These are the activations of a small neural network, seen along a few directions. Each row is one input.
In each table, some parts of the input vary, and every possible input appears once, in random order.
A made-up example of a description, with smaller parts first: one of 6 places along a line, together with either a single point or one of 11 places along a line or (one of 3 separate values, together with one of 8 places around a ring).
Shared parts are said once, and a part with two or three values counts as separate values.

Other details of the inputs shift rows strongly along three fixed directions, in all tables alike. That doesn't count.

Table:
R1: [ -9 -16  -6 -25  -8 -14  19  -2   1  31  -6]
R2: [ 30   4   1  22  38  40 -29  -5   2 -37   6]
R3: [-12 -11 -12  21   7 -12   4  -1  15 -19  38]
R4: [-24  -3 -15 -24 -30 -48  15  10   8  15   2]
R5: [  2  -7   3  -8   6   3  -8  -1  11 -12   6]
R6: [-19  -5   2 -24  -8 -13  12  -9  -4  27 -17]
R7: [  1 -23 -40 -11 -11 -30   8   8  38 -12  30]
R8: [  9  21  19  17  11  49 -11 -12 -41  39 -59]
R9: [ -8 -23 -12 -18  19   8  -2  -3  14  42 -21]
R10: [ -1  -1   5  -1 -10   4  -3   5   5   6 -16]
R11: [ 13  34  14   7 -23 -21   7  14  -9 -34  25]
R12: [ -3  26  27 -11 -36 -31  26  14 -25   6  -6]
R13: [ 14 -31 -33   5  33  26 -26 -11  19  -3   6]
R14: [-13  -8  -4  22 -12 -25   8  13  10 -28  34]
R15: [ 17  31  25  22  -7  26  -9  -1 -35   1 -30]
R16: [  4  19   9   3 -15  -8   5  14 -20  -6  -9]
R17: [ -5  10  -4 -14 -16 -27  13   6   7  -5  24]
R18: [  3 -19   2  34  58  69 -21 -29   1 -11   2]
R19: [ 18  33   5  15  -9  -9 -17   9   7 -71  52]
R20: [  5  12  12  -6 -26 -30  10   7 -17  -4   8]
R21: [ 17 -19 -24   5  40  25 -20 -10  19 -15   9]
R22: [-13  10   6 -20 -38 -44  25   7 -24  32  -4]
R23: [ -1  12  18  -3  19  46 -11 -17 -20  19 -27]
R24: [  8  31  37  13  11  48  -4   2 -43  30 -60]
R25: [ 15   2  -7  18  45  68 -40 -15   7 -17  -8]
R26: [ -6  29  12  -3 -23  -9  14  11 -35  21 -22]
R27: [  0  24  12  -1 -38 -29  21  17 -21   5 -13]
R28: [ 12  20   3   7  -1 -12 -10  -3  11 -59  36]
R29: [ -4   2  22 -12  -2  14   0  -4 -13  15 -20]
R30: [-15  -5  -8  15  -3 -22  14   0  12 -23  46]
R31: [ -3 -34  -7 -24   2  -9  11  -1  15  19  -7]
R32: [-10 -28 -34 -15  -3 -26   1  -3  39   5   6]
R33: [ 20  12   6  13  16  17 -16   2  10 -30  17]
R34: [ -2  13  25  -4  17  42   2 -10 -34  50 -55]
R35: [-21 -41  -7   3   3 -25  15   2  20   7  16]
R36: [ 24  20   1  14   9  20 -16 -15 -13 -37  30]
R37: [ -3  35  39  36  -8  12  10  -2 -32 -34  19]
R38: [-22  13  14  20 -43 -40  29  16 -10  -3  12]
R39: [ -5  -7 -19 -12   1 -23  -2  -6  23 -21  26]
R40: [  1  12  -1  -9 -11 -10   6  -1   3 -14  29]
R41: [ -6  26  11  41   8  23  -4  -1 -17 -26  16]
R42: [ -5  12  26 -15 -20  -6  16   4 -19  23 -17]
R43: [  1  12  17   3  -9  12   3   5 -11  27 -36]
R44: [-32  -8  14   3 -31 -49  33  16  -7  24   3]
R45: [ -3 -12  -9 -11 -11 -20   4  13  16   5   5]
R46: [ -8   0   1  -4 -13 -12   3   2   4  10 -23]
R47: [-22 -18  -7 -24   0 -16   8  -4   5  48 -32]
R48: [ -4 -57 -24 -13  35  26 -24  -5  37  22 -23]
R49: [ -8 -29 -24 -21   9 -11  -7  -4  31   1  19]
R50: [ 18  17 -21  12  -2  -5  -9   7  15 -58  51]
R51: [  1  -2   7 -14 -26 -33  14   3 -11   0  11]
R52: [ 24  10  -7  18   3  11 -11   4  14 -41  17]
R53: [  1  53  30   8 -30 -25   6   8 -24 -29   7]
R54: [  7 -64 -27 -20  36  14  -9 -11  32  11  -4]
R55: [ -3  13   2 -10 -10 -14  12   2 -18   8  -2]
R56: [  1  32  13   6 -19   6  12   4 -33  21 -31]
R57: [  1 -11 -21   0   6  11 -13  -5  24  -5   7]
R58: [  7   2 -10  -1  -2 -10  -4  -1  -3   0  12]
R59: [  9  66  24  21 -15  18  -3   6 -34 -25   5]
R60: [ -7  -5   7  -7  24  36 -13  -9  -5  41 -39]
R61: [  3 -41 -16 -14   5 -19  -6   1  18  18  -3]
R62: [ 18  45  35  16   4  26  -6   0 -25 -20  -4]
R63: [-11 -33  -7 -26   0 -19   5  -8  20  12  -6]
R64: [  0 -42 -14 -11  12   3  -9   2   7  35 -27]
R65: [-14 -19 -16 -19 -10 -11  11   4  14  46 -23]
R66: [-21 -23   2  23  25  39   4 -11  -6  48 -44]
R67: [ -3 -23 -11 -20  -9 -34  14   9  12   4   8]
R68: [ 23  -4 -16   7  28  27 -18 -16   9 -40  30]
R69: [ -6 -48 -33 -15  18 -11 -14  -2  43  -5   4]
R70: [ 25   5 -12  17  40  41 -26 -10  13 -32  18]
Description of these inputs: one of 2 separate values, together with one of 5 places along a line, together with either a single point or one of 6 places along a line.
The inputs of R52 and R31 match in every part but the place on the line of 5. If R10 is changed in the same way as R52 into R31, which row does it become? -> R29
Which other rows does R20 become when the choice among 2 separate values takes its other values? List them by row number. -> R22
Which other rows does R57 become when the place on the line of 6 takes its other values? List them by row number. -> R7, R8, R32, R56, R65
Which other rows does R24 become when the choice among 2 separate values takes its other values? List them by row number. -> R50

Table:
R71: [  7 -53 -37 -10  25   2 -20  -5  46  -5   4]
R72: [-11  31  24  42 -20 -19  17   7 -19 -47  48]
R73: [ 8 10  9 -3  4 11 -5 -4 -1 -9 -6]
R74: [-51 -23   9   0 -25 -34  42   6 -15  67 -22]
R75: [ 22   4   8  16  27  43 -24 -10 -10  -9 -22]
R76: [ 20  12   8  17  30  45 -25  -5  -3 -14 -16]
R77: [  8  55  33   9 -34 -15  12  14 -39 -12  -3]
R78: [-11 -11  12  40  35  42  -3 -13 -12   3  -3]
R79: [ 14   4  -2  12  32  45 -25  -7   2  -2 -21]
R80: [ 12   8  -5   4  -7  -4  -4   3  -4 -16   7]
R81: [ -3  -1 -10 -23 -28 -43  20   9   7  -5  24]
R82: [ -4 -41 -42 -29  -5 -37   6   0  44  -2  31]
R83: [ -8 -11   7 -17   1   6  10   4 -18  60 -51]
R84: [ 14  22  13   4  -9   2  -3   4 -10 -20   9]
R85: [ 14  32   2   3 -26 -20   4  10  -7 -41  37]
R86: [ 18   1  11   5  36  44 -23 -16  -8  -7 -12]
R87: [-14 -18   0 -20   3   9   9   0 -11  76 -60]
R88: [-24  29  34 -27 -58 -43  37  20 -36  55 -41]
R89: [  7  34  24  -3 -22 -10  10   4 -23 -12   2]
R90: [ 18  10   1  11  27  48 -22 -11  -4  -4 -13]
R91: [  7  26  15  -1  -5  -1  -5  -1 -11 -21   9]
R92: [-22   4  13  36   8  13   6  -3  -9  -7   8]
R93: [ -2 -41 -38 -26   9 -23  -5  -6  39   0  28]
R94: [  7  38   4   1 -24 -20   4   5  -3 -41  31]
R95: [ 17  26  -8  13 -14 -10  -8   3   1 -43  30]
R96: [ -9 -12 -21 -23 -28 -44  12  13  25  -2  22]
R97: [  2 -59 -46 -13  27   2 -19  -6  51   4   0]
R98: [-13 -10  14 -26   3   9  10  -6 -25  65 -51]
R99: [ 10  -3  -3   2  36  40 -25 -16   6  -6  -9]
R100: [-33 -62 -29   6   2 -40  16   5  47  -5  43]
What is each input in this table made of? -> one of 5 places around a ring, together with either a single point or one of 5 places along a line
The inputs of R93 and R98 match in every part but the place on the ring of 5. If R87 is changed in the same way as R93 into R98, which row does it become? -> R83
Which other rows does R73 become when the place on the line of 5 takes its other values? List them by row number. -> R71, R76, R88, R91
Which other rows agree with R97 in the place on the ring of 5? List them by row number. -> R79, R92, R94, R96, R99
